Each row has a name. After each piece below comes the name of the row it's from, unless a question asks for something else. Each question is about the rows just above it. Places in a row count from 0.

[ -7  13   2  19  -8  14 -13  11   1 -25   7  -2  -2  19  -1   1] : V
[  95  -36   22  -95   -2 -102   77  -17   -1   75 -114   52  102  -53
  -12  -37] : Q
[ -30  102    4   41   49 -101    4   12   18   26    5    8  -34   -8
   -1   22] : R
[ -3   5  11  13  -4   6  -3   8   0 -13   5   3 -10   8   4  -2] : T
[  2 -12  -3   2  -7  13   5   1   9  -6  -6   3  17   5 -12  -7] : D
[ 29 -24  64 -37  16 -31  47  -9  24  37   5  10 -49 -45  51 -32] : X
[-38  23 -20  48   2  39 -35  14  10 -36  56 -36 -18  23   5   7] : W
[ 70 -27  12 -70  -2 -75  59 -13  -3  59 -86  34  81 -36  -9 -32] : C
[ -30  102    4   41   49 -101    4   12   26   43    9   14  -63  -20
    1   41] : P
[-70] is at row and place : C, 3
Where in the named rows is [17]? : D, 12

[104 -16 -44 105 -49] -> sobed
[ 57 -53  49  47 -43] -> dupul
[ 104 -119  -44   46  -49] -> tib
[ 57 -53 -45  47 -43] -> kefi
[-50  83 -61  60 -67] -> luso
[-56  32  38 -37  42] -> Pivup
[ 48 -29  17 -17  14] -> vobos
[-44  30  48 -52  41] -> Fif
[-29] is at row and place : vobos, 1
Where in the named rows is [105]? : sobed, 3
Where in the named rows is [41]? : Fif, 4
Where in the named rows is [-17]? : vobos, 3
Where in the named rows is [42]? : Pivup, 4
[-50  83 -61  60 -67] is in which row? : luso
Where in the named rows is [38]? : Pivup, 2

[-58  18  74 -11 -65  85 -54] -> nogum
[-72 115 -52 121 -79   4 -91] -> Zubu
[ 48  18 -76 -10  53 -54  45] -> Nadul
[-61 -11  87 116  19 114 -42] -> pasef
[116] is at row and place : pasef, 3
Where in the named rows is [-10]? : Nadul, 3
Row and place of [4] in the named rows: : Zubu, 5
Where in the named rows is [-61]? : pasef, 0
Row and place of [53] in the named rows: : Nadul, 4
Where in the named rows is [115]? : Zubu, 1
asked: [-58  18  74 -11 -65  85 -54] : nogum

[ 56  73  30 -22 -60]  Fek
[  1  89  12  53 -51]  bev
[ 94  27  51 -17  36]  Tima
[78 22 48 18 66]  gez
[11 90 14 33 62]  tano
[ 87  23  50   2 -16]  pupab
[ 56  73  30 -24 -59]  zevep
[34 23 50  2 55]  Zuva
[ 11  90  14  33 -62]  fep
[ 72  18  36 -34 -43]  puti
[11 90 14 33 67]  lofof
[ 19  88  16  22 -67]  negus
asked: [ 19  88  16  22 -67] : negus
[19] is at row and place : negus, 0

[-19  21  -6 -31 -41 -49  12]  Y
[ -6  -7  25  22 -14 -49 102]  K
[-96 -15 -27   4  -6 -26  30]  E
Row and place of [21] in the named rows: : Y, 1
Row and place of [-14] in the named rows: : K, 4
Row and place of [-27] in the named rows: : E, 2
Row and place of [22] in the named rows: : K, 3
Row and place of [-26] in the named rows: : E, 5

[  5  -5  19   5 -33 -42 -41  24   5  21]  divo
[-30 -51  48 -78  16 -36 -38 -65 -74 -33]  kotat
[ 49 -21  14  35 -68  21  53   2 -28 -12]  bapad
[ 52  51  -9  20  20  70 125 -40 -56  84]  fipi
[ 26  42 -14  40 -30  -2  -8  27  29 -35]  big
[-8] is at row and place : big, 6
Row and place of [-74] in the named rows: : kotat, 8

[-41  51 -47  -9 -39  29  55 -40 -57 -38 -57  32 -58 -43 -74  46 -59 -62
 -53 -26 -10 -28 -16 -31  27 -18  51 -50 -60 -61  51 -56  36  48 -16 -59
 -50 -33 -25 -40  45 -55 -36 -45  52 -39 -57  44  -2] -> fidep
[  7  -3   7  -6  -5  -1  -1   2  -2   3  -1   0   3   3   3   3   6  -5
  -7  -1  -6  -3   1   2  11   0  -1  -6   1   2  -8 -10 -10  -3   6   7
  -3   4   1   5  -5   2  -3  -4  -4   0  -4   0   0] -> tof
[ -61   94  -73   -7  -34   61   93  -63  -75  -62  -80   68  -96  -67
 -111   89  -96  -84  -58  -38  -10  -39   -1  -46   62  -23   97  -60
  -90   45   87  -68   68   93    0  -96  -60  -31  -36  -62   84  -63
  -36  -51   93  -35  -64   92   22] -> fud
[  5  -4   5  -5  -4  -4  -2   0  -4   0  -4  -1  -2   0  -1   1   2  -5
  -7  -1  -5  -2   0   0   9   0  -1  -7  -3   3  -8 -11  -8  -3   4   4
  -4   2   0   2  -4  -4  -4  -5  -5   0  -2   0  -1] -> pivi
[-25  25 -29  24 -20  12  25 -26 -33 -26 -39  17 -36 -27 -42  25 -36 -39
 -28 -18 -10 -18  -9 -21  13 -13  26 -29 -36  10  22 -34  16  23  -8 -36
 -29 -19 -18 -26  20 -30 -23 -26  24 -20 -31  22  -2] -> kased
[ -66  102  -77   -8  -30   67  102  -64  -72  -35  -78   78  -97  -71
 -109   96  -98  -75  -54  -38   -8  -39    2  -48   68  -23  105  -56
  -86   52   96  -65   75  100    1  -97  -56  -29  -40  -66   89  -61
  -35  -48  101  -33  -60   96   25] -> nom
Where in the named rows is [62]? : fud, 24
asked: [ -66  102  -77   -8  -30   67  102  -64  -72  -35  -78   78  -97  -71
 -109   96  -98  -75  -54  -38   -8  -39    2  -48   68  -23  105  -56
  -86   52   96  -65   75  100    1  -97  -56  -29  -40  -66   89  -61
  -35  -48  101  -33  -60   96   25] : nom
Row and place of [-78] in the named rows: : nom, 10
Row and place of [-43] in the named rows: : fidep, 13
The row with [  7  -3   7  -6  -5  -1  -1   2  -2   3  -1   0   3   3   3   3   6  -5
  -7  -1  -6  -3   1   2  11   0  -1  -6   1   2  -8 -10 -10  -3   6   7
  -3   4   1   5  -5   2  -3  -4  -4   0  -4   0   0] is : tof
[-67] is at row and place : fud, 13
[-74] is at row and place : fidep, 14

[-92  23 127  22  12 -61  13 -29  17] -> kura
[-18  37  79 -31 -99  44  98 -59 -28] -> tiri
[  34  -18   36  -30  -17  -30  -34  -60 -127] -> dos
[  34  -18   36  -30   43  -26  -34  -60 -127] -> Gefu
[127] is at row and place : kura, 2
Where in the named rows is [23]? : kura, 1
Where in the named rows is [-61]? : kura, 5
[13] is at row and place : kura, 6
Where in the named rows is [-29]? : kura, 7
Where in the named rows is [-31]? : tiri, 3
Row and place of [-99] in the named rows: : tiri, 4

[-68 -67  13   0 -48 -45] -> zek
[ 27  27  33 -26  21 -65] -> val
[-68 -67  13  28 -30  42] -> Tezal
[-67 -77 -12 -16  -7 -61] -> Susag
[ -34   -4  -76   14 -110   20] -> Gemud
[ 27  27  14  28  44 -39] -> fel
Row and place of [-30] in the named rows: : Tezal, 4
asked: [ 27  27  33 -26  21 -65] : val
Row and place of [-77] in the named rows: : Susag, 1

[ -3   6 -14 -21   0  -7 114 -55  -3   8  49  -9  34  40]  tefi
[   7   18  -20  -59  -20   28 -115  -68  -16   13   -1   10   65  -58]  roz
[-11  68 -17  28   8  22  81  50  17 -86  12  -9 -17   7]  muma
[-40  39   6  56  14 -51 -55 -32  11  -2 -23  -1  53  16]  dovu
Row and place of [0] in the named rows: : tefi, 4
Where in the named rows is [39]? : dovu, 1
Where in the named rows is [11]? : dovu, 8

[ 73  38 -25 -45  55   2 -21  56   8 -61]  gages
[-67  62  13 -30  48 -15 -94 -85  21  36]  Sofo
[-44 -68 -23  41 -45  -5  94  76 -61 -31]  Riza
[-39  43 -11  -8  26  11 -39 -44  -8  27]  komuv
[ 31  43   4 -44  46 -26 -37  32  17 -22]  suda
[ -48   89   16  -36   61  -19 -106  -50   11   26]  fuv
[  55  -46   11   92    2 -118   51  -91   -2  109]  vovas
[-38  15   9  44   3   4 -18 -53  23  16]  kimip
[-2] is at row and place : vovas, 8
Where in the named rows is [56]? : gages, 7
Row and place of [-91] in the named rows: : vovas, 7
Row and place of [41] in the named rows: : Riza, 3
Where in the named rows is [3]? : kimip, 4
[-30] is at row and place : Sofo, 3

[  0  -5   1   5 -87   7   8   1  -2   5   3  79   3 -92   3   1  77   1
   5   3   0   1   1  80  75 -79   1   2   1  77  76   2   0   0   0   1
   5]  pizo
[  2   2   0  -6 -78  -6   1   0   3   9   9   0   1   4   1   0   0   2
   9   9   2   0   0   0   0   4   0   0   0   0   0   0   0   2   8   0
   9]  misi
[ 1  1  2 -7  3 -8  0  2  3 12 11  0  0  4  0  2  0  1 12 11  1  2  2  0
  0  4  2  2  2 -1  8  2  2  1 11  2 12]  ren
[ 3  2 -2  1  0  2  4 -2  0 -2 -1 -3  4  0  4 -2 -3  2 -2 -1  3 -2 -3 -3
 -3 -1 -2 -3 -2 -3 -3 -3 -2  4 -4 -2 -2]  gatu
asked: [  0  -5   1   5 -87   7   8   1  -2   5   3  79   3 -92   3   1  77   1
   5   3   0   1   1  80  75 -79   1   2   1  77  76   2   0   0   0   1
   5] : pizo
asked: [  2   2   0  -6 -78  -6   1   0   3   9   9   0   1   4   1   0   0   2
   9   9   2   0   0   0   0   4   0   0   0   0   0   0   0   2   8   0
   9] : misi
Which row holds [ 1  1  2 -7  3 -8  0  2  3 12 11  0  0  4  0  2  0  1 12 11  1  2  2  0
  0  4  2  2  2 -1  8  2  2  1 11  2 12]? : ren
Where in the named rows is [-79]? : pizo, 25

[-42  -3  32  -3 -71  79 -35  46 -40  21 -26 -75  34  20  -3  59  32 -48
 -12] : Bugo
[-18   1 -10  30  -5 -90   1  15 -44  41  24 -55 -27 -31  82  83  12 -38
 -24] : keres
[-27   0 -14  43 -21  60   6  -6 -56  14 -58   6 -21  42 -16   0 -20   2
 -26] : Gedob
[ -24  -62  -28   34  -21 -122  -14   -4  -37   48   -9  -26   33   35
   -3   -2    5  -20   29] : vab
[ 10  56  42  -6   2  93 -38  21 -22  -6  19 -23 -28 -42  21  71  10  29
 -69] : revas
Row and place of [15] in the named rows: : keres, 7
Row and place of [30] in the named rows: : keres, 3
Where in the named rows is [-71]? : Bugo, 4

